These are the activations of a small neural network, seen along a few directions. Each row is one input.
Each table varies a few parts of the input and shows all the possible inputs, shuffled.
A made-up example of a description, with smaller parts first: line(6) and (point or line(9) or (values(2) and ring(8))).
Shared parts are said once, and a part with two or three values counts as separate values.
In the rows, zero is written as 128.

Other details of the inputs shift rows strongly along two fixed directions, in all tables alike. That doesn't count.

Rows:
r1: [164 120 139 111  58 189  97 155 161 183 142 140  68 159]
r2: [ 96 113 152 208 137 131 147 135 144  85 147 116 185 151]
r3: [114  71 149 136 136 113 138 135 120 104 162 102 173 141]
r4: [117  81 158 155 159 128 120 129 138  89 150  84 162 131]
r5: [160 136 141 120  75 200  85 140 172 168 140 123  59 137]
r6: [112 204  95 117 140 100 152 149  85 120 116 172 110  93]
r7: [140 122 125 127  72 193  92 134 169 199 123 134  50 155]
r8: [ 93  76 138 158 147 113 131 133 126 104 165  92 147 135]
r9: [120  68 155 145 146 114 138 143 123 102 153 102 175 153]
r10: [169 111 129 100  91 191  79 103 177 182 118 123  55 143]
r11: [163 113 138  99  60 177  98 126 169 198 127 134  70 162]
r12: [165 114 139 110  61 189 101 133 163 198 121 144  74 160]
r13: [ 92  78 141 176 147 120 137 152 128 101 155  94 157 133]
r14: [176  99 132 106  76 187 102 134 169 197 112 145  74 161]
r15: [121 130 161 195 138 140 135 122 148  78 138 113 195 133]
r16: [ 91  69 133 146 151 102 128 105 129 117 148  87 153 140]
r17: [134 213 107 108 143 110 144 134  91 107 113 163 124  76]
r18: [135 194 109  98 128 101 158 149  82 121 115 180 135  99]
r19: [142 188  95  93 157 100 142 107 101 116  81 155 127  82]
r20: [129 190  85 104 165  89 144 142  89 118 103 168 102 109]
r21: [114  58 148 128 137 102 136 104 128 118 147  95 174 147]
r22: [148 169  98  73 154  80 149 113  96 131  86 171 130 119]
r23: [143 183  99  85 170  90 134  97 104 115  84 152 124  96]
r24: [ 98  91 157 146 134 116 122  98 139 106 148  73 168 123]
r25: [126 178  81  95 169  78 142 112  94 129  90 159 111 114]
r26: [155 222 108 124 131 111 167 133 105 109  96 204 155 117]
r27: [110 194  88  98 140  80 144 113  93 134 103 152 111 103]
r28: [117  73 152 154 137 120 146 152 120 102 153 106 183 138]
r29: [ 89  69 137 166 149 111 136 124 132 114 140  87 163 139]
r30: [145 198  98 105 156 108 143 136  95 103  99 163 123  79]
r31: [ 97  89 160 160 136 128 126 107 134 105 145  77 177 120]
r32: [111  86 149 147 150 128 124 121 133  91 160  83 161 120]
r33: [139 128 128 129  72 187  89 155 168 182 145 131  47 152]
Each input here is: values(3) and (point or (values(2) and ring(5))).
Changing only the values(3) part turns r28 into r30. The same change can be made to r1. Which row results?
Answer: r5
Which other rows agree with r2 in the values(3) part? List them by row number.
Answer: r6, r7, r8, r13, r16, r20, r25, r27, r29, r33
Which other rows does r26 become when the values(3) part takes its other values? List them by row number.
Answer: r2, r15
Which other rows does r30 become when the values(2) part takes its other values? List them by row number.
Answer: r19
